A small network was shown many inputs. Here are its activations along a few directions, one row for each input.
In each table, some parts of the input vary, and every possible input appears once, in random order.
Descriptions start from the smaller parts, as in this example, which fits no table here: ring(8) and (point or ring(9) or (values(2) and line(6))).
Shared parts are said once, and a part with two or three values counts as separate values.

A family of inputs:
row 1: [4, 7, 14, 3, 4, 7, 1, -3, -7, 2, -4, -10, 21, -11, 5, -3, -2]
row 2: [-10, 12, 11, 2, 19, 2, 7, -5, -1, -6, 5, 1, 1, -7, -2, 3, -7]
row 3: [-15, 8, 10, 6, 23, 7, 5, -12, 5, -4, -2, -2, -3, -2, -5, -3, -4]
row 4: [3, 2, 13, 13, -3, 0, -9, -1, 1, 7, 2, -6, 14, 8, 7, -4, 2]
row 5: [-1, -2, 6, 9, -8, 0, -6, 9, -4, 9, -2, 6, 0, 5, 2, 3, -6]
row 6: [-11, 1, 2, 8, -6, 7, -4, 10, -2, 7, -2, 12, -3, 0, -3, 12, -3]
row 7: [-3, -5, -2, 11, -10, 3, -2, 2, -2, 6, -4, 4, -9, -2, 5, 5, -8]
row 8: [4, 2, 12, 4, -5, -2, -9, 4, 1, 9, 4, -3, 12, 3, 9, -1, -9]
row 9: [-7, -2, 4, 10, -3, 13, 5, 5, 7, 10, -5, 16, -7, 4, 3, 2, -6]
row 10: [-20, 4, -6, 8, -1, 15, -5, 1, 2, -1, -9, 6, -4, -5, 1, 1, -17]
row 11: [-1, 11, 14, 1, 7, 5, 2, 3, -16, -2, -2, -13, 17, -15, 3, -3, -5]
row 12: [25, -12, -40, -47, -15, -31, 4, 5, 10, -14, 20, 2, -9, 14, -6, -10, 38]
row 13: [-1, -6, 1, 11, -5, 0, -3, 0, 0, 7, -6, 4, -9, 6, 5, -2, -9]
row 14: [0, -4, 8, 15, -4, 4, -2, 3, 1, 9, -3, 5, -2, 9, 1, 4, 3]
row 15: [8, 5, 11, 2, 11, 2, 10, -6, -13, -4, -8, -14, 10, -14, 6, -10, -11]
row 16: [8, 2, 15, 5, -5, -2, -7, -4, 0, 9, 6, -7, 12, -8, 7, 6, -7]
row 17: [-16, 1, -4, 13, 2, 17, 1, -2, -6, -9, -13, -3, -8, -8, -4, 2, -17]
row 18: [-9, 9, -2, 9, 13, -3, -2, -19, 2, -10, 2, -7, 2, -8, 3, -1, -10]
row 19: [29, -19, -33, -46, -10, -32, 4, 5, 11, -7, 11, 3, -9, 22, -13, -1, 49]
row 20: [-16, 4, 6, 10, 7, 20, 4, 3, 2, -5, -6, 8, -6, -4, -12, 12, -9]
row 21: [30, -19, -38, -46, -12, -32, 7, 1, 9, -13, 15, -1, -18, 14, -12, -11, 37]
- Changing only one part turns row 15 into row 1. The same change can be made to row 18. Which row results? => row 3
- Describe the family of inputs behind these rows. => values(3) and (point or ring(6))
- Change only the values(3) part in row 19. List by row number the other rows that result. => row 12, row 21

A family of inputs:
row 22: [-15, 7, -11, -14, 23, -12, -3, -13, 17, -15, 10, 9, -8, 8, -18, 14, 6]
row 23: [24, -23, -30, -19, -32, -13, 1, 8, 6, 11, 3, 15, -14, 7, -2, -15, 31]
row 24: [-32, 8, -10, 20, 3, 34, 1, -2, 1, -19, -14, 7, -13, -12, -9, 14, -33]
row 25: [-8, -7, -3, 33, -33, 27, -5, 27, -10, 15, -22, 29, -1, 5, 5, 11, -21]
row 26: [8, -13, -1, -5, -10, -20, -10, 8, 11, 23, 6, 13, -6, 27, 1, -4, 28]
row 27: [-2, 10, 43, 13, 21, 0, 1, -8, -6, 16, 3, -28, 13, -5, 22, -10, -15]
row 28: [-3, -14, 16, 23, -14, 1, -9, 9, 11, 39, -7, 27, -13, 18, 8, 8, -4]
row 29: [-24, 5, -2, 10, 20, 4, 5, -9, 7, -11, -5, 10, -22, 0, -3, 26, -27]
row 30: [-13, 16, 30, 15, 12, 20, 5, 8, -27, 2, -14, -23, 18, -24, 12, -10, -28]
row 31: [13, -2, -47, -33, -1, -4, 12, -15, 12, -47, 12, -3, -8, -7, -23, 6, 15]
row 32: [14, 8, 28, -23, 19, -20, -3, 2, -5, 8, 13, -32, 25, 8, 6, -20, 21]
row 33: [37, 5, -13, -18, -8, -18, 6, -14, -18, -22, 15, -26, 29, -25, 2, -22, 26]
- Changing only one part turns row 29 into row 24. The same change can be made to row 28. Which row results? => row 25
- Describe the family of inputs behind these rows. => values(3) and line(4)
- Start at row 30 and move only the line(4) part, one step at a time. The first step leads to row 27. Which rows follow, in order? => row 32, row 33

A family of inputs:
row 34: [-11, -6, -15, -1, -9, 15, 4, 11, -3, -8, -9, 6, -19, -2, -9, 4, -8]
row 35: [8, 5, -11, -14, -5, -1, 5, -1, -4, -14, 10, -11, 6, -12, 2, -17, 3]
row 36: [15, -3, -1, -13, -6, -5, 0, 4, -6, -1, -3, -16, 15, 1, 7, -11, 9]
row 37: [-8, -12, 20, 24, -5, 12, -7, 4, -5, 24, -18, 5, -12, 0, -3, 18, -15]
row 38: [-17, 4, -8, 6, 10, 14, 2, -12, 8, -9, -10, 13, -6, -11, -13, 13, -15]
row 39: [-1, 20, 19, 1, 21, -11, -1, -14, 2, -5, 19, -12, 21, -5, 9, -11, 3]
row 40: [20, -1, 33, 9, 0, 0, 1, -2, -7, 16, 1, -11, 17, -9, 7, 2, -8]
row 41: [-23, 10, 9, 19, 11, 6, -9, -3, 7, 3, 2, 10, -1, 7, 0, 10, -10]
row 42: [-10, -5, -11, 7, -9, 6, 0, 14, -4, -2, -9, 11, -13, 9, -3, 8, -4]
row 43: [9, 3, 9, 4, -2, -1, 5, 5, -7, 4, 3, -8, 9, 5, 14, -18, 9]
row 44: [30, -25, -44, -47, -20, -41, -1, 3, 19, -3, 19, 13, -22, 24, -12, 2, 45]
row 45: [5, 13, 5, -12, 25, -8, 9, -20, -4, -17, 4, -14, 15, -19, -3, -2, -2]
row 46: [-17, -3, -4, 17, -11, 13, -8, 11, 4, 11, -9, 15, -8, 12, 5, 0, -6]
- Describe the family of inputs behind these rows. => point or (values(2) and ring(6))
- Change only the values(2) part in row 42. List by row number the other rows that result. => row 36
- Change only the ring(6) part in row 43. List by row number the other rows that result. => row 35, row 36, row 39, row 40, row 45

A family of inputs:
row 47: [18, 0, 8, -16, 9, -16, 1, -7, 13, 5, 12, -3, 13, 12, -2, -8, 23]
row 48: [-11, 22, 48, 32, 20, 25, 2, -8, -20, 7, -10, -23, 29, -29, 15, -7, -35]
row 49: [-16, 7, -29, -3, -1, 8, -2, -5, -7, -27, -7, -5, 1, -12, -7, 4, -6]
row 50: [-4, -5, 6, 24, -18, 2, -13, 11, 3, 22, -5, 12, 1, 18, 18, 2, -5]
row 51: [0, -6, 7, 11, -7, 2, 1, 7, 0, 21, -6, 20, -7, 3, 1, -1, 1]
row 52: [17, 2, -15, -22, -4, -12, 5, -1, -5, -14, 9, -16, 11, -3, 5, -20, 19]
row 53: [-24, 7, 10, 8, 22, 9, 5, -2, 13, -2, 3, 14, -20, 6, -11, 13, -17]
row 54: [-5, -4, -12, -14, 3, 3, 3, -2, 2, -13, -1, 1, -16, -10, -18, 17, -9]
row 55: [18, -7, -5, -28, -1, -17, -5, -7, 5, -3, 10, -20, 5, 0, -6, -5, 20]
row 56: [13, -16, -9, 4, -24, 1, 1, 9, -6, 3, -7, -2, -12, 3, 4, 8, 0]
row 57: [-17, 5, 0, 4, 20, 6, 4, -14, 13, -5, 2, 12, -15, -3, -15, 5, -2]
row 58: [7, 2, 8, -9, 6, -21, -7, 2, 5, 10, 9, -1, 12, 18, 9, -3, 13]
row 59: [5, -4, -15, 9, -24, 10, 5, 18, -15, -3, -9, 9, -1, -1, 6, -5, -1]
- Describe the family of inputs behind these rows. => point or (values(3) and line(4))
- Change only the values(3) part in row 50. List by row number the other rows that result. => row 53, row 58
- Change only the values(3) part in row 51. List by row number the other rows that result. => row 47, row 57
